Small tables with named rows and columns. After each table, cells are looked up by row and column.

nufu.csv
,bunuv,zepot,bav
zut,43,33,50
peg,-54,37,54
mef,28,21,50
zegov,-49,82,21
vulok,2,-26,82
subik,74,-27,71
sokagi,13,65,-2
dur,53,38,32
tib,-12,74,1
konivus,46,-8,73
lop,48,71,2
betevad,96,-20,63
zedakis,-60,77,28
rap,-25,10,67

betevad, bav => 63
sokagi, bav => -2
tib, bunuv => -12
zegov, bunuv => -49
peg, bunuv => -54
lop, bunuv => 48
sokagi, zepot => 65
dur, bav => 32
Which row has the largest bav? vulok

tonato =
,pufi,bes,papibi,bupatan,roselat
mozaze,219,141,61,110,133
ruk,238,161,215,208,154
gis,178,226,217,92,151
sibudu,120,158,109,241,67
zikado,123,253,193,206,162
miv,164,150,158,187,197
rege,124,201,160,213,249

zikado, roselat => 162
rege, bupatan => 213
mozaze, bes => 141
zikado, pufi => 123
sibudu, roselat => 67
gis, papibi => 217
sibudu, bupatan => 241
zikado, papibi => 193
rege, pufi => 124
miv, bes => 150
ruk, pufi => 238
miv, pufi => 164
mozaze, roselat => 133

Table ripanuv
           vuba     nas   sozik  pazovo     fet     nik
rupemi   -23253   -6375   16861   28250   -1467  -19676
losibeg    4011  -14436   24723   16650  -18096  -81690
fef      -14093   82326  -21163  -51718  -33369  -34808
buze       1247   -2874  -24045  -13093   -8124   45110
betab      3326  -57814  -18745   -7831   54335   15860
bizeme    -2079    9766   11700    9912    -342   12728
nek      -23745  -15443  -96798  -77096    2084   -7280
fonesi   -14161    3847  -20790  -18325  -21601  -33086
vub      -60370  -24743  -11925  -37899  -15696  -15163
kosaz     -4477  -26469  -21722  -30996   28228  -14418

What is the nik of fef in ripanuv? -34808
What is the pazovo of rupemi in ripanuv? 28250
What is the nik of betab in ripanuv? 15860
What is the nik of bizeme in ripanuv? 12728
What is the sozik of nek in ripanuv? -96798
What is the vuba of nek in ripanuv? -23745
What is the pazovo of betab in ripanuv? -7831
Row with the largest vuba: losibeg

Table dabiko
	sisa	lib	ledufus	kolevi	rogine	redet	tavake
goka	50.42	77.17	72.42	36.98	52.13	52.13	80.04
lelak	48.91	74.37	64.14	37.61	51.52	52.05	73.71
lekifeb	52.50	23.23	37.03	76.98	49.62	47.87	29.90
kovas	52.60	26.53	40.51	74.80	49.95	47.83	33.39
zasal	52.48	22.84	36.54	77.23	49.57	47.92	29.49
gazigu	45.72	65.90	46.73	41.08	50.62	50.25	57.22
zas	53.34	64.67	73.13	48.30	52.08	51.47	74.23
pokiduf	49.55	78.79	70.60	35.10	52.05	52.12	79.62

zas, redet -> 51.47
lekifeb, tavake -> 29.90
gazigu, sisa -> 45.72
pokiduf, ledufus -> 70.60
pokiduf, lib -> 78.79
pokiduf, kolevi -> 35.10
kovas, tavake -> 33.39
lelak, tavake -> 73.71
zasal, redet -> 47.92
gazigu, kolevi -> 41.08
kovas, rogine -> 49.95
zas, tavake -> 74.23
lelak, redet -> 52.05
lelak, kolevi -> 37.61
zas, kolevi -> 48.30
zas, lib -> 64.67
lekifeb, lib -> 23.23
lekifeb, kolevi -> 76.98
Which row has the largest lib? pokiduf

pulor
|  | goka | liguzim | ges | pitub | lut | pifi | linema |
|---|---|---|---|---|---|---|---|
| pitida | 80 | 132 | 139 | 113 | 135 | 84 | 199 |
| silevug | 90 | 142 | 139 | 108 | 141 | 83 | 209 |
| fisod | 70 | 123 | 138 | 117 | 129 | 85 | 189 |
| zeto | 69 | 122 | 138 | 118 | 128 | 85 | 189 |
| vufov | 192 | 205 | 127 | 74 | 160 | 122 | 176 |
| gusebo | 68 | 81 | 115 | 133 | 69 | 152 | 25 |
| likisi | 161 | 197 | 138 | 80 | 172 | 90 | 235 |
| pef | 176 | 207 | 136 | 75 | 174 | 96 | 230 |
| dulus | 40 | 60 | 116 | 144 | 58 | 147 | 18 |
| zaruke | 4 | 40 | 122 | 156 | 57 | 128 | 41 |
| bez | 149 | 155 | 118 | 97 | 117 | 145 | 93 |

What is the linema of zeto in pulor? 189
What is the linema of fisod in pulor? 189
What is the pitub of gusebo in pulor? 133
What is the pifi of silevug in pulor? 83
What is the pifi of pitida in pulor? 84
What is the lut of silevug in pulor? 141
What is the pifi of pef in pulor? 96
What is the liguzim of pitida in pulor? 132
What is the pifi of fisod in pulor? 85
What is the ges of silevug in pulor? 139
What is the ges of zeto in pulor? 138
What is the liguzim of silevug in pulor? 142
What is the linema of pitida in pulor? 199
What is the pitub of zaruke in pulor? 156
What is the pifi of gusebo in pulor? 152
What is the pitub of pitida in pulor? 113
What is the goka of gusebo in pulor? 68
What is the liguzim of dulus in pulor? 60
What is the ges of gusebo in pulor? 115
Which row has the largest pifi? gusebo

